These are the activations of a small neural network, seen along a few directions. Each row is one input.
Each table varies a few parts of the input and shows all the possible inputs, shuffled.
Descriptions start from the smaller parts, as in this example, which fits no table here: line(6) and (point or line(9) or (values(3) and ring(5))).
Shared parts are said once, and a part with two or three values counts as separate values.

Other details of the inputs shift rows strongly along two fixed directions, in all tables alike. That doesn't count.

Rows:
R1: [ -4  14 -26 -60  31  14  -6  32   7   7 -15  18  -3  15]
R2: [ 16  27 -18 -58  28  30 -17 -10   1  16 -19   5   0  22]
R3: [ 42  30 -21 -30   4 -13  -4   6 -11  17 -26  20  28  20]
R4: [ 27   9 -43   5  -3 -22   9  16 -38  20   1  11  44  31]
R5: [  9  14 -46  -5  19 -20   2   5 -27  18  -5  13  32  31]
R6: [ 21  27 -10 -56  37  23  -3   2  -4   7 -24  25  -8  17]
R7: [-13 -27  61 -11  13  45  -4 -29  39 -31   0 -14 -75 -29]
R8: [ 49  30 -38   7 -44 -61  -7  32   0  25  -6   4  45  27]
R9: [ 32 -10  35  46 -56 -31  -2 -22  26 -12  -4 -18   6 -12]
R10: [ 15 -13  23  95 -60 -72   2 -11   4  -7  14 -20  17 -20]
R11: [ 10  11 -43  -8  17 -21  -1   8 -32  22  -2  15  30  30]
R12: [ 30 -20  27  67 -86 -68  -1  14  30 -10  11 -19  13 -14]
R13: [ 13  14 -37 -51  22   2  -9  29   7  12  -7  19   6  19]
R14: [ 38  29 -41  26 -31 -51   4  11 -37  14   9  17  62   7]
R15: [-37  11 -19 -53  65  51 -11  -6 -13  -3   9  14 -12  -6]
R16: [-23 -26  52   3   4  36  21 -31  36  10  13 -16 -39 -29]
R17: [-18 -28  39  -5   0  18  -1   7  43 -28   9 -10 -64 -23]
R18: [  0  16 -30 -52  16   5  -8  31   5  11 -14  18  17  22]
R19: [  0  24 -36 -23  16  12   4  13 -36  11  -5  21  32   8]
R20: [ 42 -10  26  73 -76 -73  12  17  34 -17   8 -12  -3 -14]
R21: [-44  15 -12 -53  65  49  -8   0 -16  -4   0  14 -10  -7]
R22: [ 32  21 -43 -16 -15 -33  -5  28   7  15  -7  16  42  26]
R23: [-27   9 -29 -43  60  27 -15  -3 -17  12   1  16  -3   9]
R24: [-34 -27  35  24 -12  31   8  -8   0 -21   8 -14 -27 -26]
R25: [ 35  28 -20 -31  -1  -9  -8   2 -10  18 -24  18  37  23]
R26: [-21 -17  30   3 -17  12  -7   1  47 -19   4 -29 -42 -15]
R27: [ 32  36 -27 -39  13   7 -12  -8   1  19 -22   5  19  27]
R28: [-50 -48  41  11  18  53   9 -20  17 -31  14 -30 -56 -19]
R29: [ -8 -11  23  54 -20 -27  -2 -15   6 -14  16 -16  -1 -26]
R30: [-29  19 -25 -49  46  40  -1   5 -25  -1  -1  18   6   0]
R31: [-24 -12  34  39 -11 -15  -2  -8   0 -14  10 -14 -10 -29]
R32: [-55 -46  41  12  20  45   6 -22  20 -30  13 -27 -60 -14]
R33: [  9 -17  31  91 -64 -75   6  -2  -7  -3   6 -19  14 -14]
R34: [  8 -16  20  63 -54 -25   8  -8  -7 -13  18 -14   8 -27]
R35: [ 15  19 -19 -44  28  17  15  -5  -7  50   0  22  21  14]
R36: [  7 -19  42  10 -24   9  -9 -25  27 -15  -2 -16 -21 -16]
R37: [ 19 -28  25  92 -70 -64  13  -3  -6  -7  15 -22  13  -3]
R38: [ 33  18 -40  32 -19 -66  -2  10 -34  27   1  13  53  24]
R39: [-45  -4 -16 -51  65  45  -3   0 -18   5  -8   9 -20  17]
R40: [ 12  18 -18 -63  46  39  -9 -11   8   4 -19  14  -9  14]
R41: [ 43  14 -40  32 -34 -40   9  19 -39  20   4  13  61  26]
R42: [-38  14 -22 -50  68  51  -8  -8  -8  -6   6  12 -10  -5]
R43: [-11 -21  20  55 -21 -31   1 -15   5  -9  10 -18  -8 -12]
R44: [ 36  14 -34  30 -29 -50  15  24 -43  21  -6   9  59  30]
R45: [ -9  23 -25 -60  24  18 -11  28   8  13 -16   6  -2  22]
R46: [-17 -12  56  -7  -8  33 -10 -25  31 -17 -13 -29 -48 -19]
R47: [ 24  27 -15 -25   6  -8  21   5 -14  52  -7  22  38  15]
R48: [-50 -39  39  12  10  62   5 -23  18 -32  16 -21 -52 -32]
R49: [-12 -26  29  52 -31 -23  12  -1  -6 -11   5 -18  -8  -3]
R50: [-24   4 -24 -44  43  51   4  12 -28   6  -6  14   4  18]
R51: [  2  19 -23 -57  34  12  -1  34   7   4 -13  25 -12  17]
R52: [  8 -12  17  66 -51 -24  11 -10  -2 -17  16 -15  10 -26]
R53: [-36 -36  32  20   3  45   9 -15  11 -26  14 -22 -37 -18]
R54: [-16 -12  21  38 -22  -1   6 -16   5 -25  18 -14  -8 -30]
R55: [ 38  24 -43 -15 -10 -37  -1  31   6  14  -8  17  33  22]
R56: [-24  16 -27 -35  50  13 -10   5 -23  14  -8  18   9  11]
R57: [ 73  29 -25   9 -34 -54  -4   4 -12  21 -16  16  48  20]
R58: [  9 -13  46   8  -3  17   2 -25  35 -25  -5 -11 -49 -20]
R59: [-56 -33  47   9  26  38 -10 -26  18 -28  20 -21 -54 -41]
R60: [-50 -42  41   9   8  61   2 -20  12 -29  18 -20 -54 -33]
Each input here is: values(3) and (point or (values(2) and line(4)) or ring(11)).
Question: The inputs of R28 and R44 match in every part but the values(3) part. If R5 is changed in the same way as R28 into R44, which row does it become?
Answer: R39
Question: The inputs of R43 and R33 match in every part but the values(3) part. If R55 is changed in the same way as R43 into R33, which row does it become?
Answer: R1
Question: Which other rows does R49 become when the values(3) part takes its other values? List them by row number.
Answer: R32, R37
Question: Which other rows does R3 become when the line(4) part takes its other values? List them by row number.
Answer: R6, R25, R46
Question: A walk changes only the ring(11) part. It starts at R15 and steps to R59. List the rest of the walk in order.
Answer: R23, R38, R11, R37, R4, R41, R60, R34, R14
Question: Which other rows does R57 become when the values(2) part takes its other values? List them by row number.
Answer: R13
Question: Which other rows does R47 become when the values(3) part takes its other values? List them by row number.
Answer: R16, R35
Question: Which other rows does R2 become when the line(4) part takes its other values? List them by row number.
Answer: R7, R36, R57
